A small network was shown many inputs. Here are its activations along a few directions, one row for each input.
Each table varies a few parts of the input and shows all the possible inputs, shuffled.
A made-up example of a description, with smaller parts first: ring(8) and (point or line(9) or (values(3) and line(6))).
Shared parts are said once, and a part with two or three values counts as separate values.

A family of inputs:
x1: [ 0.46  6.71  1.50 -5.03 -1.83 -0.26  1.90  0.57  0.34 -0.21 -1.38]
x2: [ 4.99  3.52 -1.18  0.39  1.42  3.22  0.79  3.09  5.82  6.64 -7.04]
x3: [-5.09 -9.46 -4.32  4.70  5.11 -0.55  0.56  0.52 -1.88  4.37 -0.70]
x4: [-1.49 -1.48 -0.82 -0.73 -4.58 -0.07 -5.14 -3.20  5.27 -2.02  7.47]
x5: [ 3.77  4.52  1.16 -2.52  0.27  1.64  3.47  2.92  2.46  4.18 -2.38]
x6: [ 2.98  2.25  0.20 -1.04 -6.80 -2.72  0.27 -2.17 -0.85 -5.78  1.44]
x7: [-2.88 -7.75 -0.39  3.35  0.78 -7.78 -3.80 -1.91  3.46  0.35  0.43]
x8: [-2.96 -5.55 -1.86 -0.91 -0.55  7.37 -1.59  1.26  0.22  1.30  5.87]
x9: [ 1.51  1.86  0.25  1.08 -3.99 -2.55 -0.11 -5.02 -1.54 -5.14  3.88]
x10: [-7.59 -4.54  0.38  3.45  4.88 -5.12 -2.69  0.96  2.93  1.76 -1.61]
x11: [-1.97 -4.20  0.84  3.99  0.24 -5.93 -3.23 -2.86  0.01 -1.85  1.98]
x12: [ 2.04  7.33 -1.49  0.24 -0.10  1.85 -1.98 -0.36  5.90  7.14 -5.66]
x13: [ 4.89  4.15 -3.22  1.07 -4.86 -0.23 -1.25 -3.37  6.44  6.01 -5.11]
x14: [-1.65 -3.03 -1.57 -2.97  1.99  3.18 -1.51  2.60  4.61 -2.67  5.40]
x15: [ 2.21  2.02  1.77 -2.19 -1.03  0.01  2.12  4.32 -3.00 -3.37 -0.05]
x16: [ 6.27 -0.50 -1.72  0.70 -0.64  5.85  0.23  2.00  2.53  9.00 -7.05]
x17: [ 0.16 -5.31 -1.30  0.24  2.69  1.52 -0.99 -0.71 -7.28 -1.78  1.57]
x18: [-1.40 -4.47 -0.98  1.15  6.21 -3.81 -0.66  1.86 -2.01 -2.31  0.83]
x19: [ 2.92  6.42 -2.09 -0.37 -7.48 -2.09 -1.45 -1.61  2.49  5.05 -1.50]
x20: [ 1.86  6.84 -0.30 -4.83 -1.44 -0.14  0.08  0.84  2.80  2.89 -4.83]
x21: [ 3.44  0.83  2.52 -2.36 -2.53  4.89  5.64  0.54 -4.21  2.40 -0.57]
x22: [ 3.02  4.43 -0.50 -2.20 -7.16 -2.53  1.35 -2.38 -0.09 -0.01  0.97]
x23: [-4.32 -0.25 -0.23 -4.12  0.91  2.43 -5.08  0.35  4.77 -3.19  3.98]
x24: [-0.22  2.12  2.00  2.00  1.69  0.87  2.99  0.81 -3.40 -3.90  2.13]
x25: [ 1.84  4.73  3.01 -1.13 -1.07  1.37  4.05  3.37 -0.88  1.72 -0.26]
x26: [ 1.08 -0.99  0.43  1.22 -1.46 -5.86 -3.01 -4.45 -1.92 -4.34  3.54]
x27: [-2.05 -0.18  1.31 -1.91  3.85 -2.65 -3.04 -1.68 -1.42 -5.23  0.50]
x28: [-2.53  3.57  2.50  0.30  0.77  0.56 -0.26 -0.21 -1.73 -5.39  0.96]
x29: [-1.78  5.28  1.94 -1.97 -2.22  0.51  0.72  0.91 -1.14 -4.80 -1.76]
x30: [-4.06 -6.14 -2.00  3.96  4.63  1.74  0.66 -0.71 -4.86  1.52  0.87]
x31: [ 4.95  0.64  1.20 -1.52 -2.12  5.56  3.72  1.56 -1.19  5.86 -3.99]
x32: [-5.60 -1.29  1.75  2.59  4.55 -4.34 -2.79  0.76 -0.12 -0.93 -0.06]
x33: [ 2.63 -1.12  2.83 -0.69 -2.07  4.47  5.80 -0.41 -5.44 -2.19 -0.34]
x34: [-0.65 -1.92  0.27  0.28  4.73 -1.00 -0.44  0.75 -3.05 -4.83  1.58]
x35: [ 0.18 -0.95  1.67  2.79  0.23  4.32  3.96 -1.28 -6.48 -1.11  2.64]
x36: [-4.98 -8.13 -3.54  3.03  6.99 -3.73  0.72  2.32  2.46  0.83 -1.77]
The inputs of x18 and x30 match in every part but one. If x2 is changed in the same way as x18 into x30, which row does it become?
Answer: x16
Describe the family of inputs behind these rows.
Answer: line(4) and (point or line(8))
List by row number the other rows that have the line(4) part in common with x13.
Answer: x4, x6, x7, x9, x11, x19, x22, x26

A family of inputs:
x37: [ 0.21 -4.73 -1.42  1.67  2.51  1.17  0.68  0.52  0.50  3.29 -2.24]
x38: [-3.70 -0.85  0.71  0.39  1.93  0.76 -1.58 -0.47 -2.50 -3.83  3.95]
x39: [ 4.01  6.84  0.27 -2.07 -6.06 -1.06  0.80 -3.12  1.63  0.32 -2.98]
x40: [-3.02 -1.94 -0.46  0.14  1.14 -2.14 -1.66 -0.75  1.82 -3.37  3.56]
x41: [-0.08 -3.12 -0.83  2.15  1.48 -3.22 -0.74 -0.02 -1.73  0.35 -0.43]
x42: [-0.32 -3.04 -2.08  0.47  1.40  1.92 -1.39 -0.74  1.82  2.64 -0.52]
x43: [-1.26 -2.19 -0.94  0.86 -0.06 -2.69 -3.12 -0.62 -0.11  0.47  1.06]
x44: [-2.09 -3.25  0.27  2.24  2.19 -2.52  0.67  0.19  0.20 -3.02  2.04]
x45: [-3.43 -2.17  2.40  0.83  2.95  0.36  0.70  0.83 -4.87 -4.05  1.32]
x46: [ 7.08  6.11  1.15 -4.08 -6.27  4.99  4.06  0.64 -1.33  2.01 -1.08]
x47: [ 2.59  8.34  0.93 -2.60 -1.21  2.44  1.58  3.54  4.57  5.19 -4.69]
Describe the family of inputs behind these rows.
Answer: values(3) or (values(2) and line(4))
List by row number the other inputs of the same sort as x37.
Answer: x38, x40, x41, x42, x43, x44, x45

A family of inputs:
x48: [-2.68 -7.48 -1.41  1.07  1.81  3.75 -1.96 -2.01 -3.15 -1.20  4.10]
x49: [-3.02 -6.41 -0.47  1.94  3.63 -0.57 -2.81 -1.29 -6.22 -1.10 -1.09]
x50: [-0.61 -5.91 -0.39  1.07  0.79  2.01  4.44 -0.63 -2.07 -4.48  4.48]
x51: [ 2.11  4.83  0.67 -2.34  2.79  2.47  2.31  1.70  4.51  1.77 -3.69]
x52: [-1.52  7.53  0.80 -3.75 -1.88  1.50 -0.28 -0.18  3.30  0.79 -2.38]
x53: [-5.55 -1.47 -0.36  1.61  4.80 -0.02 -6.37  1.10  2.13  2.57  0.25]
x54: [-0.97 -4.73  0.28  2.53  2.85 -2.98  3.03 -0.53 -5.33 -3.84 -0.36]
x55: [ 2.03 -0.63  1.41 -0.99 -3.57 -0.49  2.73 -0.97 -1.28 -5.76  6.52]
x56: [ 1.57  0.92  1.66  1.11 -0.72 -4.42  2.71 -1.08 -5.19 -6.00  2.14]
x57: [ 0.72 -3.70 -2.85  2.25  2.00 -6.93 -0.12  0.54  3.39  3.57 -3.82]
x58: [ 1.87  5.21  0.04 -0.53 -4.27 -1.37  0.49 -3.80 -0.31  1.92 -4.82]
x59: [ 5.21  1.19  0.02 -2.48 -3.16  8.00  4.04  4.23 -2.58  4.75 -0.87]
x60: [-6.28 -3.84  1.02  1.78  5.69  2.67 -2.79  0.80 -1.97 -2.08  1.70]
x61: [ 1.62 -5.18 -4.19  1.56  0.04 -2.24  0.75  0.63  7.21  3.46  0.68]
x62: [-1.26 -5.47 -3.72  1.29  0.52  0.92 -5.37 -1.73  2.16  4.12  2.51]
x63: [-2.53 -1.43 -1.46  1.53  3.93 -4.32 -0.74  3.56  8.54  2.23 -1.63]
x64: [ 4.68  3.09  1.55 -0.31 -0.74  3.97  3.27  3.14 -6.30  4.77 -5.59]
x65: [-1.94 -4.62 -1.90  2.14  2.39 -3.45 -5.38 -1.41 -1.97  4.02 -1.47]
x66: [ 1.05  3.01  2.28 -1.79 -8.07 -0.84 -3.85 -3.12  1.04 -2.23  4.04]
x67: [-5.06 -1.60  1.71  1.55  5.09  0.46  2.50  1.69 -1.48 -5.04  2.66]
x68: [ 2.23  3.72 -0.55 -3.18 -7.03  2.51  0.45 -2.60  3.52  1.52 -1.00]
x69: [-1.94  4.06  1.67 -1.04  1.31 -1.84  1.70  1.81 -0.46 -6.73  4.68]
x70: [ 0.88  4.34  2.25  0.59 -5.76 -5.31 -4.01 -3.75 -2.22 -2.46  0.11]
x71: [ 5.55  0.46 -2.70 -1.12 -1.65  2.72  3.03 -0.44  5.30  2.10 -1.43]
x72: [ 1.65  4.52  3.41 -3.33  1.82  7.13  3.79  5.66 -2.99  4.64 -2.46]
x73: [ 5.13  2.26 -0.90  0.87  0.71 -1.33  2.75 -1.19  0.78  2.33 -5.67]
x74: [-2.94  7.32  2.12 -2.04 -3.34 -1.98 -4.31 -0.13  1.63 -3.67  2.39]
The inputs of x73 and x51 match in every part but one. If x56 is changed in the same way as x73 into x51, which row does it become?
Answer: x69
Describe the family of inputs behind these rows.
Answer: values(3) and (point or ring(8))
Which other rows does x61 become when the ring(8) part takes its other values? List them by row number.
Answer: x48, x50, x55, x62, x66, x68, x71

A family of inputs:
x75: [-4.75 -2.45  1.04  1.55  3.91  0.62 -0.99  1.22 -2.09 -0.06  1.93]
x76: [-4.82 -3.56 -1.14  0.95  2.60  2.57 -1.94  1.14 -0.47 -0.77  2.69]
x77: [ 2.39  6.88  0.45 -2.49 -6.27 -0.77 -3.39 -1.41  5.14  4.35 -3.60]
x78: [-1.69 -3.29 -1.89  2.40  2.01 -4.46 -0.63 -1.09 -0.37 -1.74 -0.86]
x79: [-0.87 -4.91 -1.27  1.76  0.46 -1.33 -0.82 -1.01  2.09 -0.70  3.71]
x80: [ 6.36 -0.21 -1.55 -0.83 -2.07  4.42  1.65  0.72 -1.90  7.01 -5.00]
x81: [ 0.13  5.45  2.31 -1.30 -5.67  1.62  2.41 -1.94 -3.79 -5.76  2.31]
x82: [-3.18 -4.36 -1.62  1.58  1.16  1.37 -0.86  0.17  1.16 -0.36  3.82]
x83: [-2.16 -2.35  1.38  1.86  4.48 -2.08 -1.92  1.30 -2.43 -1.13  0.11]
x84: [-2.65 -2.48 -0.64  1.71  3.96 -3.71 -1.05 -0.83 -1.56 -1.68 -1.71]
x85: [ 4.43  7.61 -0.67 -3.50 -1.05  1.02  1.36  2.10  4.84  3.54 -2.66]
x86: [ 0.01 -4.81 -0.97  1.29  1.55 -3.59 -1.07 -1.75  1.32 -1.60  1.04]
x87: [ 2.14  4.73  3.50 -2.73 -4.72  0.36  2.28 -1.26 -4.49 -4.98  2.83]
x88: [ 4.66  3.76  1.07 -2.25 -0.34  3.95  4.99  2.64  2.56  3.88 -4.62]
Describe the family of inputs behind these rows.
Answer: values(2) or line(4) or ring(8)
List by row number the other inputs of the same sort as x81.
Answer: x87
